A small network was shown many inputs. Here are its activations along a few directions, one row for each input.
In each table, some parts of the input vary, and every possible input appears once, in random order.
Descriptions start from the smaller parts, as in this example, which fits no table here: line(6) and (point or line(9) or (values(3) and ring(5))).
Shared parts are said once, and a part with two or three values counts as separate values.
In the rows, 128 means zero.

Other details of the inputs vary at random and push rows far along two fixed directions, the same in every table; ignore that.

Rows:
r1: [ 98 129 112  70 162 126 119  93 156 123  82]
r2: [156 132 140 154  86 119 178 150  68 163 178]
r3: [127 128 159 198  85  90  89 193 133 110 197]
r4: [140 118 126 148 137 128 143 150 147 123 121]
r5: [149 111 133 187  58 126 114 149 153 121 140]
r6: [124 106 118 127 103 113 119 148 133 130 163]
r7: [135 122 124 198 120 140  55 142 172  80  92]
r8: [126 121 143 104 119 162 122 122 113  84 136]
r9: [137 128 140 145 110 133 145 107 129 131  89]
r10: [112 160 142  79 135 108 138 114 110 157 165]
r11: [134 147 120 134 112 133 111 112 122 126 133]
r12: [127 149 109  98 154 155 136  75 134 132  71]
r13: [131 147 129 110 169 115 176 136 105 139 120]
r14: [127 146 125 115 127 128 142  97 131 131  91]
r15: [ 95 123 103  72 180 153  86  77 154 125  96]
r16: [114 150 139 129 115 119  90 104 132 123 136]
r17: [140 114 124 195 111 138  68 155 170  92 118]
r18: [122 117 135 175  86 141  38 111 196  96 111]
r19: [120 125 131 193 131 138  42 130 170  81 111]
r20: [128 109 116 118 143 143 144 109 113 135  94]
r21: [140 154 154  83 170 161 164 132  94 102 143]
r22: [132  74 123 173  97 146  95 123 183 100  71]
r23: [129 117 133 110 123 108 186 140  77 156 149]
r24: [139 106 120 109 126 129 182 144  81 165 160]
r25: [149 122 137 111 165 127 196 148 107 157 132]
r26: [ 88 136 118  77 170 130  92  81 143 120  95]
r27: [118 123 124  96 120  99 180 148  99 153 161]
r28: [132 128 140 115 173 130 169 123 140 133  74]
r29: [124 152 125  86 140 132 131 111 101 161 176]
r30: [128 146 131 107 166 120 141 151  94 152 195]
r31: [131  85 111 188  78 141  78 145 164 101 109]
r32: [108 159 117  87 166 148  98  65 135 131 104]
r33: [131 104 130 187  58  97 119 172 112 114 166]
r34: [131 150 154 154 112  82 138 189  72 141 235]
r35: [118 137 132 106 178 131 110 121 152 124 130]
r36: [142 145 124 126 155 120 178 157  80 149 160]
r37: [122 124 132 176  80 130  61 113 192  91  82]
r38: [143 129 118 140 105 145 128 120 135 135 116]
r39: [132 110 120 182  66 108  92 170 109 114 185]
r40: [124 103 111 117 121 128 138 130 142 130 122]
r41: [152 129 131 118 115 136 187 131  84 172 156]
r42: [150 127 126 151 126 120 166 177  95 148 176]
r43: [131 142 124  89 177 121 159 135 125 144 143]
r44: [134 153 148  76 140 179 140  87 120  97 110]
r45: [111 122  96  75 168 150 111  91 145 127  92]
r46: [140 124 129 101 140 148 164  93 142 148  82]
r47: [144 123 146 164 131 117 159 155 111 128 119]
r48: [137 109 142 214  88 115  92 171 178  89 101]
r49: [113 123  98  90 165 150 125  87 136 123  66]
r50: [126 145 109  87 153 155 113  81 149 133  88]
r51: [130 136 133 134  98 121 140 124 143 133 112]
r52: [114 147 125  91 189 127 129 108 161 118  78]
r53: [101 131 112  98 154 133  95  99 122 127 133]
r54: [142 136 129 118 177 137 182 130  93 149 114]
r55: [128 124 134 194 116 124  62 142 178  76  86]
r56: [ 99 122 116  73 162 132 104  99 148 133 126]
r57: [144 112 151 192  59 119 129 145 143 124 120]
r58: [124 141 116  82 151 146 119  80 165 131  85]
r59: [111 127 144 121  90  79 137 176  83 152 237]
r60: [128 106 139 125 102 101 181 157  95 154 157]
r61: [155 106 136 181 120 133 148 168 116 134 139]
r62: [112 138 119  80 142 104 149 127  93 144 152]
r63: [137 153 138 131  88  97 147 145  88 145 184]
Each input here is: values(3) and (point or (line(4) and ring(5))).
The inputs of r59 and r3 match in every part but the values(3) part. If r24 is changed in the same way as r59 into r3, which row does it become?
Answer: r61
The inputs of r49 and r36 match in every part but the values(3) part. If r23 is changed in the same way as r49 into r36, which row does it become?
Answer: r47
Change only the values(3) part in r39. List by row number the other rows that result.
Answer: r7, r11
Change only the line(4) part in r23. List by row number the other rows that result.
Answer: r26, r33, r62

Rows:
r64: [127 118 130 177  65 105  78 152 136 126 176]
r65: [ 99 123 127 105  80 129  82  84 159 109 109]
r66: [129 144 131  72 170  90 206 161  66 178 199]
r67: [112 142 109  65 168 135 149  67 137 156  69]
r68: [135 148 141 136 122 124 121 152  96 123 184]
r69: [117 134 128 137 159 152  89  90 191  95  42]
r70: [128 109 124 172 108 156  63 124 163  84 106]
r71: [147 131 150 190  78 124  94 162 125 104 164]
r72: [151 107 136 191  63 134 117 160 125 114 153]
r73: [134 142 148 148 119 105 136 165 105 135 184]
r74: [120 101 109 126 149 163 101  90 186 101  34]
r75: [119 121 125 173  75 106  66 154 132 119 187]
r76: [151 130 147 193  69 127 108 161 126 108 155]
r77: [105 124 103  57 206 157 128  82 143 125  74]
r78: [113 139 110  85 144 129 131  91 134 151 112]
r79: [113 121 109  58 198 154 142  80 144 133  64]
r80: [118  97 125 201 114 129  36 146 199  68  90]
r81: [153 120 134 150  94 130 171 146  95 144 148]
r82: [121 136 139 159 132 122  88 145 141 104 145]
r83: [139 159 143  87 153 101 225 147  59 181 180]
r84: [137 134 131 103 136 137 157 128  98 142 152]
r85: [152 141 145 151 101 123 162 147  95 138 149]
r86: [133 109 117 110 142 138 168 117 125 142  89]
r87: [112 131 111  70 202 138 150  90 156 133  58]
r88: [137 138 130  85 155  91 233 159  64 186 176]
What is each input in this table made of?
Answer: point or (line(4) and (point or ring(5)))
Change only the line(4) part in r74. List by row number the other rows that result.
Answer: r77, r79, r86
Change only the ring(5) part in r86. List by row number the other rows that result.
Answer: r81, r83, r85, r88
A walk changes only the ring(5) part. It starts at r71 and steps to r73. List the rest of the walk in order.
Answer: r66, r79, r84

Rows:
r89: [112 186 136  21 201 156 161  48 119 138  75]
r90: [124 113 146 148  49  73 145 177  98 152 212]
r91: [142 156 121  43 201 186 205  41 115 151  19]
r92: [123 104 112 107  92 103 154 163  80 164 221]
r93: [158 143 146 194  50 110 112 176  77 139 236]
r94: [125 112 135 229 117 124  37 146 214  70  74]
r95: [131 101 124 232 120 130  28 157 197  75  88]
r96: [114 103 129 171 156 156  52 123 206  55  47]
r97: [152  96 124 137  73 102 220 164  77 182 166]
r98: [ 94 147 102  33 187 119 155  63 142 168  84]
r99: [119 104 125 112  84  98 148 153  94 145 195]
r100: [137 177 146 117 110 113 156 132  80 156 191]
r101: [121 151 146  95 177 101 180 155 100 145 162]
r102: [124 167 134  40 175 155 163  84  86 137 130]
r103: [125 108 112 149  76  91 116 156 108 157 191]
r104: [130  83 128 240 101 145  24 172 197  54 105]
r105: [122 133 114 111 159 200  48  52 194  74  32]
r106: [151 121 125 122 178 139 202 141 120 142  76]
What is each input in this table made of?
Answer: values(3) and (point or ring(5))
The inputs of r90 and r101 match in every part but the values(3) part. If r98 is changed in the same way as r90 into r101, which row does it become?
Answer: r94
Change only the values(3) part in r105. List by row number the other rows that result.
Answer: r92, r104

Rows:
r107: [133 132 145 163  45  96 131 164  97 142 215]
r108: [133 139 132 106 158 140 167 110 137 134  81]
r109: [107 132 122 120 170 131  93 114 165 103  89]
r110: [117 136 129 142 157 141  72 110 182  92  82]
r111: [148 145 159 196  86 104 102 187 102 115 208]
r112: [111 128 113  74 130 107 161 117 105 173 157]
r113: [130 140 114  32 149 134 200 113  43 181 200]
r114: [126 107 132 199  28 104  84 160 138 112 173]
r115: [155  76 126 215  85 167  72 139 178  72  67]
r116: [160 130 151 201  78 123 135 161 117 120 140]
r117: [100 130 109  77 209 128 118  99 157 130  86]
r118: [123 104 114 131 151 134 134 113 167 127  56]
r119: [126 116 125 133 147 139 135 108 161 116  55]
r120: [136 172 141  69 117 108 192 129  46 184 212]
r121: [117 133 109  64 211 165 125  96 126 118 100]
What is each input in this table made of?
Answer: values(3) and (point or line(4))
The inputs of r120 and r111 match in every part but the values(3) part. If r112 is changed in the same way as r120 into r111, which row does it become?
Answer: r117
Change only the values(3) part in r113. List by row number the other rows that result.
Answer: r115, r121
Which other rows agree with r108 in the values(3) part? List them by row number.
Answer: r115, r116, r118, r119
